A small network was shown many inputs. Here are its activations along a few directions, one row for each input.
In each table, some parts of the input vary, and every possible input appears once, in random order.
Descriptions start from the smaller parts, as in this example, which fits no table here: one of 4 places along a line, together with either a single point or one of 9 places around a ring or (one of 3 separate values, together with one of 8 places around a ring).
Shared parts are said once, and a part with two or three values counts as separate values.
In the rows, 128 means zero.

Other details of the inputs vary at random and push rows far along three fixed directions, the same in every table; ignore that.

A family of inputs:
r1: [136 139  81 144 116 131 114 147 123 124 167 177]
r2: [139 120 155 123 133 122 125 125 107 166 175 167]
r3: [145  72 144 152 129 134 158 156 138 160  67 135]
r4: [112 154 106 103 133 134 120 107 155 134 135  86]
r5: [142 127 170  98 112 128 138 120 139 105  63  52]
r6: [103 128 195 178 109 122 154 160 127 126 187 143]
r7: [112 156 205 105  93 115 155 124 148 125 172  76]
r8: [141 141  45 132 131 134 102 132 101 118 152 181]
r9: [148 108  86 141 147 136 123 129 113 156 133 171]
r10: [132 109 189 139 126 136 153 141 115 172 192 141]
r11: [162  82 120 136 145 117 143 133 138 102  41 174]
r12: [ 92 167 100 144 131 139 112 134 120  89 157  82]
r13: [126 140 138 108 116 119 138 117 154 100  75  66]
r14: [127 165  69  90 140 126  79  92 130  89 140 113]
r15: [109 174  94  85 124 116  93  92 147 101 192 133]
r16: [152 125  47 150 130 137 113 150  99 118 118 179]
r17: [128 141 139  95 110 120 133 115 151 101  73  73]
r18: [ 84 162  63 117 149 151  83 102 115 129 131 100]
r19: [ 91 151 178 121 125 132 137 124 150 145 158  76]
r20: [107 105 128 148 135 140 128 133 139 144  34 104]
r21: [157 104 166 146 121 116 149 140 108 136 148 165]
r22: [119 122 165 146 139 132 141 138 108 164 186 147]
r23: [166  82 123 134 154 122 138 128 121  99  42 155]
r24: [143  96 167 135 122 114 143 135 126 168 134 175]
Each input here is: one of 2 separate values, together with either a single point or one of 5 places along a line or one of 6 places along a line.
Changing only the choice among 2 separate values turns r22 into r19. The same change can be made to r5. Which row results?
> r17

A family of inputs:
r25: [156 116  13 122 137 135  94 123 116 134  81 184]
r26: [113 135 192 138 134 110 127 120 113 152 242 200]
r27: [160  86 132 140 137 131 147 136 104 158 138 185]
r28: [113 178 107  87 140 136  90  86 117 127 194 100]
r29: [136  87 155 172 127 137 147 163  97 184 155 174]
r30: [145 123  97 119 112 126 131 134 144  87  20  78]
r31: [126 145 207 133 113 116 140 127 103 124 237 157]
r32: [108 152  22 118 163 139  85 108 135 103 126 159]
r33: [154  67 182 198 111 127 177 182 113 146  43 130]
r34: [107 163   8 112 152 134  78 103 148 103 129 151]
r35: [112 168 161  93 118 128 136 114 148  84 121  27]
r36: [116 161 219  76 108 125 145 105 159 137 162  18]
r37: [137 107 122 148 126 120 120 137 128 148 153 220]
r38: [171  66 176 152 113 113 179 169 137 113   5 109]
r39: [ 67 165 128 114 129 143 124 113 157 118 115  28]
Changing only one part turns r33 into r39. The same change can be made to r30. Which row results?
> r37
Describe the family of inputs behind these rows.
> one of 3 separate values, together with either a single point or one of 4 places along a line
Change only the choice among 3 separate values in r36. List by row number the other rows that result.
> r34, r38
Change only the choice among 3 separate values in r31. List by row number the other rows that result.
> r26, r28

A family of inputs:
r40: [133 127 171 110 117 118 131 117 128 144 162 137]
r41: [ 99 181  94 101 138 144 104 106 124 112 170  59]
r42: [130 122  94 151 139 136 114 137  98 134 151 174]
r43: [118 112 130 132 136 133 130 125 135 140  76 121]
r44: [139 139 147 104 129 124 126 117 126 147 179 137]
r45: [108 145  99 106 135 135 114 111 140 127  74  64]
r46: [100 160  87 118 129 132 110 126 151 102  93  65]
r47: [145 110 122 139 141 119 132 136 119 107  95 149]
r48: [143 113  94 145 122 121 119 140 118 123 131 203]
r49: [125 129 176 114 120 118 132 111 134 136 158 141]
r50: [140  99 222 124 121 109 166 129 146 138  89 102]
r51: [105 146 108 131 136 139 110 117 121 114 140 116]
r52: [111 168 101 114 118 139 113 122 131 132 181  97]
r53: [128 101 122 149 142 125 131 136 128 146  93 150]
r54: [129 105 118 150 142 129 131 142 124 118  72 118]
r55: [115 142  99 124 118 133 126 130 138 119  76  72]
r56: [139 133 104 129 130 129 114 124 101 120 177 181]
r57: [146 100 172 129 128 125 162 135 152 126 114 124]
r58: [136 109 120 125 137 137 134 133 126 152  82 109]
r59: [136 123 175 134 108 113 143 138 140 123 143 130]
r60: [139 134 221 113 114 123 155 126 121 133 182  96]
r61: [141 120  88 141 139 129 113 126 109 109 116 181]
r62: [145 113 159 135 103 118 145 143 125 134 134 150]
r63: [117 128 101 145 143 139 129 130 136 139 178 166]
r64: [165 101  92 140 123 124 134 149 119 129  85 159]
r65: [ 97 167 113 126 117 138 109 123 136 125 177 127]
Describe the family of inputs behind these rows.
> one of 2 separate values, together with either a single point or (one of 3 separate values, together with one of 4 places along a line)
Changing only the choice among 2 separate values turns r53 into r50. The same change can be made to r51. Which row results?
> r61
